A small network was shown many inputs. Here are its activations along a few directions, one row for each input.
In each table, some parts of the input vary, and every possible input appears once, in random order.
Descriptions start from the smaller parts, as in this example, which fits no table here: one of 3 separate values, together with either a single point or one of 11 places along a line or (one of 6 places along a line, together with one of 8 places around a ring).
Shared parts are said once, and a part with two or three values counts as separate values.

Other details of the inputs vary at random and push rows far along two fixed directions, the same in every table; ignore that.

Rows:
row 1: [ 18  36 -23 -16   3   3  -6   3  13  -7  10  -1  33]
row 2: [ 37  53 -27 -26  -7   6 -33  -3  33  -8  35   1  51]
row 3: [ 22  37 -22 -18   4 -10 -11  -8   6   1  25  -3  38]
row 4: [ 36  18 -23 -32 -14   3 -19 -21  13  -4  48   2  37]
row 5: [-25 -46  17  11 -39   5  -8  -7 -27  26 -10   5 -47]
row 6: [ 18 -23  86  39  95  20 -56  43  87 -19  -5   3  22]
row 7: [-23 -41   8   3 -45   8  -7 -11 -33  19  -3   8 -43]
row 8: [ 41  51 -26 -32   4   4 -35  -9  29 -15  46   2  61]
row 9: [ 20 -40  85  37  90  22 -44  31  97 -16  -5  -4  11]
row 10: [-44 -33   7  18 -25 -13  22   6 -44  25 -35  -1 -45]
row 11: [ 17  50 -33 -23 -15  -6  -9  -1  11   2  18  -3  35]
row 12: [-35 -33  -6  11 -30   0  27  -1 -48  11 -29   5 -44]
row 13: [-32 -27   8  13 -35 -11  -4   1 -29  28 -15   2 -37]
row 14: [  7 -19  90  54 103  16 -11  43  76 -33 -30  -3  -6]
row 15: [  9  41 -30 -11   6  -7  45  -7 -14 -25  -8  -3   9]
row 16: [  8  24 -36 -20 -17  -3  15  -6  -4  -6   6  -2  20]
row 17: [ 23  51 -26 -18  -4   2 -17   2  19  -1  18  -2  37]
row 18: [ 45  33 -24 -38  -8  12 -31 -18  28 -15  53   4  52]
row 19: [-31 -38  14  18  -3 -15  16  -1 -39  19 -21   0 -33]
row 20: [ 14  10 -35 -25  -9  -4  20 -23  -7  -7  20  -3  16]
row 21: [-24 -22  12  12 -25   1 -15   2 -23  16  -9   6 -31]
row 22: [-31 -45   2  15 -13 -14  28  -8 -47  16 -21   0 -40]
row 23: [-30 -15   8  16 -22  -2   0   6 -32  20 -21   3 -35]
row 24: [ -4  36 -34  -6 -12  -9  53  -2 -22 -13 -18 -10  -7]
row 25: [ 17  28 -30 -17  -6   5   5  -3   6 -10   8   0  26]
row 26: [-36 -38 -12   2 -41   2  33 -12 -51  13 -26   3 -52]
row 27: [-36 -44 -10   2 -33  -5  36 -16 -54  13 -22   1 -50]
row 28: [  9  28 -49 -32 -32  -2  23 -20  -5  -6  12  -4  18]
row 29: [ 34  36 -21 -24   1  -5 -26 -11  18  -4  42   0  49]
row 30: [ 15 -33  90  41 100  12 -51  38  79 -15  -4   1  20]
row 31: [-29 -14  -2  18   0 -20  60  -6 -47  -1 -37  -5 -46]
row 32: [ 33  36 -36 -40 -30   6 -19 -17  20  -4  41   2  41]
row 33: [-33  -6  -4  22 -14  -7  58   4 -44   2 -45  -6 -53]
row 34: [-31 -78 113  70  70   3 -43  39  33  17 -36   1 -45]
row 35: [ 23  28 -31 -23   5   3   4  -8   5 -18  19   2  37]
Description of these inputs: one of 5 places along a line, together with either a single point or one of 6 places along a line.
Q: The inputs of row 6 and row 30 match in every part but the place on the line of 5. If row 26 is changed in the same way as row 6 into row 30, which row does it become?
A: row 27
Q: List by row number the other rows that have the place on the line of 5 in common with row 28.
A: row 10, row 11, row 13, row 16, row 24, row 32

Rows:
row 36: [ 37  91 -80 -49   2 -27  31 -23  -2 -20  36 -15  72]
row 37: [-65 -40 -20   4 -84 -20  17  -7 -74  51 -29   5 -66]
row 38: [-48 -68  79  59  47  -6  11  35  16  14 -64  -9 -55]
row 39: [-47  49 -36   5 -45 -27  46   6 -96  22 -53   4 -39]
row 40: [ 13  40 -63 -40 -59  26 -19  -4  -4   1  17   9  20]
row 41: [ 74 -15  45 -21  83  34 -73  -6 105 -38  68  10  89]
row 42: [ 41   3  54  22  70  42   1  30 107 -52   1  -5   9]
row 43: [ 28 119 -66 -35 -45  -6 -42   4  -9  -1  44   2  71]
row 44: [-20 -36 -42 -21 -29 -17  72 -43 -73 -18  -5   6 -32]
row 45: [ 40  83 -77 -47 -25  18  34  -3  14 -36  13  -4  51]
row 46: [-31 -96  99  52   9  41 -36  17  47   8 -39   4 -87]
row 47: [ 39 -13  47  26 104 -11 -19   7  54 -24  11  -6  40]
row 48: [-24 -59  75  40  33 -20 -41  20  19  37   2  -3 -25]
row 49: [ -38  -57  -15    5  -61  -28   17  -32 -105   56   -2    2  -51]
Q: The inputs of row 42 and row 46 match in every part but one. If row 36 is changed in the same way as row 42 into row 46, which row does it become?
A: row 48
Q: What do these inputs look like to the network?
A: one of 2 separate values, together with either a single point or one of 6 places along a line
Q: Which other rows does row 37 become when the choice among 2 separate values takes its other values? List them by row number.
A: row 38

Rows:
row 50: [10 15 -6 -6 -5  2 -4 -2 20 -2 10 -5  8]
row 51: [ -3  20 -29  -7 -25   5  27  -8 -28  -2 -10  -2 -13]
row 52: [ 44  17  12 -21  26  22 -53   5  72 -23  42   6  56]
row 53: [ 11   3 -16 -10 -12   9  10 -12   2  -4   8  -1  -2]
row 54: [  4  26 -68 -37 -38  -6  52 -29 -37 -19   5   0  11]
row 55: [-28 -12  16  19 -20  -4 -14  15 -12  22 -24   3 -27]
row 56: [ 24 -18  92  44 104   7 -58  40  90 -13   3  -2  28]
row 57: [-27  -4   1  13 -17 -20  10   3 -38  20 -18   0 -24]
row 58: [ 26 -27  87  42 102  20 -65  38  87 -12   5   1  26]
row 59: [-12   1 -13   2 -17  -1  25  -7 -39   4 -13   0 -23]
row 60: [ -2  30 -13  -1 -12  -4  10   4  -4  -1 -10  -4  -4]
row 61: [-32 -81  94  56  47  -8 -30  25  24  24 -26  -2 -42]
row 62: [ 54  64 -29 -30  42   1  -2   5  70 -35  34 -11  81]
row 63: [-28  -8 -17   5 -36 -12  11  -5 -52  24 -14   3 -27]
row 64: [-14 -36  -1   1 -19   0  -3 -12 -28  20   0   2 -22]
row 65: [ -6 -19  -7 -10 -19  -7   5 -17 -27   3  11   4  -9]
row 66: [-16 -68  62  44  58   6  11  19  28  -4 -36  -4 -33]
row 67: [ 16  28 -36 -24 -26   2  11 -16   1  -4  18  -3  14]
row 68: [ 47  20   5 -20  26  23 -50   6  71 -14  38   2  57]
row 69: [ 41  10  11 -18  35  12 -45  -2  55 -21  43   4  53]
row 70: [-21  -1 -10   3 -37  -1  -2   4 -26  19 -15   4 -20]
row 71: [ -6 -10  -8 -10 -32   4 -14  -5  -3  16   6   2  -5]
row 72: [ 54  83 -48 -37  39  10  16  -2  44 -44  23  -5  76]
row 73: [ -3  -1 -20 -14 -25 -12   7 -16 -24  13  11  -1   1]
row 74: [-32 -16   8  20 -18 -15  -1   6 -36  26 -22   2 -31]
row 75: [  5  -9  -9  -7  -9   2  10 -14 -11   1   7   0  -7]
row 76: [-28 -25  14  12 -25   7  -6   8 -24  10 -18   8 -32]
row 77: [-25 -11 -15   4 -27 -10  24  -9 -57  17 -15   2 -30]
row 78: [ -5  21 -26 -11 -28   4  24  -9 -28 -11  -5   2 -11]
row 79: [-33 -52  62  46  52   3  18  23   6 -12 -47   1 -45]
row 80: [-13  10   1   9  -7 -10  10   5 -18   7 -14  -2 -14]
row 81: [ 55  98 -60 -44  26   1  17  -2  43 -41  30  -7  85]
row 82: [ 10  43 -80 -41 -42 -12  55 -26 -33  -8   8  -7  22]
row 83: [-13 -18  13   4 -18   2 -25   4  10  19  -1   1  -9]
row 84: [-28 -62  91  62  54   1 -16  32  20  10 -39  -1 -48]
row 85: [ 48  23  -3 -20  37   7 -30  -5  50 -17  41  -2  58]
row 86: [ 59  43  -3 -26  37  19 -28  -2  76 -40  46   2  64]
row 87: [-10 -14 -16 -10 -29  -6  -3 -14 -26  20   8   0  -7]
row 88: [ 3  2  4 -2 -2 -5 -3 -3  7  3  8 -3  3]
row 89: [  5  -8  -4 -10  -9   1   6 -13  -8  -9  12   5  -3]
row 90: [  3  41 -42 -18 -34  -3  24  -9 -24  -3  -1  -3   2]
row 91: [-24  -7 -15  -2 -31 -11  21 -11 -56   7  -8   5 -24]
row 92: [-27 -22   5  13 -28   7  -2   7 -29  19 -22   5 -34]
row 93: [-31 -25  -2   9 -29  -5   8  -5 -53  14 -14   7 -35]
row 94: [-15 -22   7   4 -13  -8 -15  -3 -11  22   1  -1 -11]
row 95: [-18 -76  92  53  54   4 -24  23  35  10 -23  -1 -41]
row 96: [-12   5 -14  -4 -22  -2  23  -9 -39  -6  -7   4 -17]
row 97: [-10  49 -61 -22 -30 -18  54  -6 -38  -5 -15  -7   5]
Q: The inputs of row 75 and row 59 match in every part but one. If row 73 is changed in the same way as row 75 into row 59, which row does it become?
A: row 56
Q: The inputs of row 89 and row 96 match in every part but one. If row 68 is changed in the same way as row 89 into row 96, which row does it become?
A: row 92
Q: What do these inputs look like to the network?
A: one of 2 separate values, together with one of 4 places along a line, together with either a single point or one of 5 places along a line
Q: List by row number the other rows that have the choice among 2 separate values and the place on the line of 4 in common with row 56.
A: row 63, row 70, row 81, row 84, row 90
Q: Which other rows does row 66 become when the choice among 2 separate values takes its other values? List them by row number.
A: row 72
Q: List by row number the other rows that have the choice among 2 separate values and the place on the line of 4 in common with row 50.
A: row 61, row 62, row 83, row 88, row 94
